These are the activations of a small neural network, seen along a few directions. Each row is one input.
In each table, some parts of the input vary, and every possible input appears once, in random order.
Descriptions start from the smaller parts, as in this example, which fits no table here: one of 5 places around a ring, together with either a single point or one of 9 places along a line or (one of 2 separate values, together with one of 6 places along a line).
Shared parts are said once, and a part with two or three values counts as separate values.
In the rows, 128 means zero.

A family of inputs:
row 1: [ 67  38 148 142 167 197 136 133 133 125 125 107  61]
row 2: [ 54  82 155 137 164 156 119 103 132 126 179  41 126]
row 3: [177 134 130 129  91 116 166 164 146  94 115 175 120]
row 4: [152 184 149  85  95 119 146 116 147 137  92 165 135]
row 5: [ 55 130 152 126 157 125  82  69 167 106 152  57 125]
row 6: [ 58 142 138 111 159 115  92 114 206  94 137  88  91]
row 7: [170 137  78 145 142 112 123 134  65 161 156 113 168]
row 8: [177 114 112 173 140 114 165 179  96 141 122 143 152]
row 9: [ 61  51 151 137 164 128 149 160 141 109 150  75  89]
row 10: [177 195 128 105 133  85  92 135 117 121 134 154 114]
row 11: [183 141 124 135 110 105 150 171 133  88 133 177 118]
row 12: [184 126  95 171 162 107 155 176  79 126 135 146 146]
row 13: [168 190 141 102 118  89 106 133 138 133 130 156 122]
row 14: [157 160 118 107 118  85  88  92 112 163 139 134 165]
row 15: [ 60  72 126 123 134 175 130 124 169  89 121 140  31]
row 16: [190 151 110 135 132 101 137 174 112  75 142 177 111]
row 17: [172 134 131 121  80 133 183 154 145  97  92 173 125]
row 18: [158 185 148  94 104 103 126 126 152 137 114 160 128]
row 19: [ 52  71 157 143 164 215 111  80 123 139 150  80 101]
row 20: [133 157 131  85  93 122 119  82 115 162  98 148 186]
row 21: [167 165 108 111 135  79  79  94  96 152 143 129 151]
row 22: [167 107 125 160 110 147 184 172 106 144  82 139 160]
row 23: [ 64  82 130 116 139 114 133 157 187  69 145 111  67]
row 24: [160 127  91 146 119 122 128 137  80 173 150 114 181]
row 25: [150 121 103 140 101 138 134 137  91 176 133 115 191]
row 26: [142 122 109 130  92 158 146 131  88 171 110 120 198]
row 27: [141 158 128  96 101 103 103  89 120 166 119 143 177]
row 28: [172 105 124 170 120 128 173 180 109 144 103 139 156]
row 29: [ 38 134 142 127 148 173  98  85 185 107 114 123  52]
row 30: [ 34 122 157 138 148 179  84  42 149 117 127  98  92]
What is each input in this table made of?
> one of 5 places around a ring, together with either one of 2 separate values or one of 4 places along a line
The inputs of row 17 and row 22 match in every part but the place on the ring of 5. If row 15 is changed in the same way as row 17 into row 22, which row does it become?
> row 1
A walk changes only the place on the ring of 5. It starts at row 2 and steps to row 9. List the rest of the walk in order.
> row 23, row 6, row 5
Which other rows does row 29 become when the choice among 2 separate values takes its other values? List them by row number.
> row 6
Which other rows does row 12 become when the place on the ring of 5 takes its other values? List them by row number.
> row 7, row 10, row 16, row 21

A family of inputs:
row 31: [158 228 123 115  98 137  99  87 126 167 102 144 181]
row 32: [ 57  51 174 174 166 175 187 178 170 109 118  62  98]
row 33: [ 81 142 148 100 159 146 101  80 133 124 151 111  74]
row 34: [181 100  81 112  93  92 173 217 113 138 131 161 134]
row 35: [ 62 115 123 101 159 123  77  89 136 117 147  86 126]
row 36: [152 189 134 102 108  65 120 110 161 134  84 165 141]
row 37: [ 95  56 120 156 102 209 183 143 145  78  94 166  76]
row 38: [169 129 133 107  89 129 130  89  63 212 120 121 228]
row 39: [ 59 113 106 146 151 128  70  69 139 133 179  61 131]
row 40: [195 172 136 120 102  75 148 161 140  71 149 151 152]
row 41: [102 126 166 101 144 138  84 107 162 121 133 145  56]
row 42: [226 117  91 203 166 118 165 204  49 132 130 162 140]
What is each input in this table made of?
> either one of 2 separate values or one of 4 places along a line or one of 6 places along a line
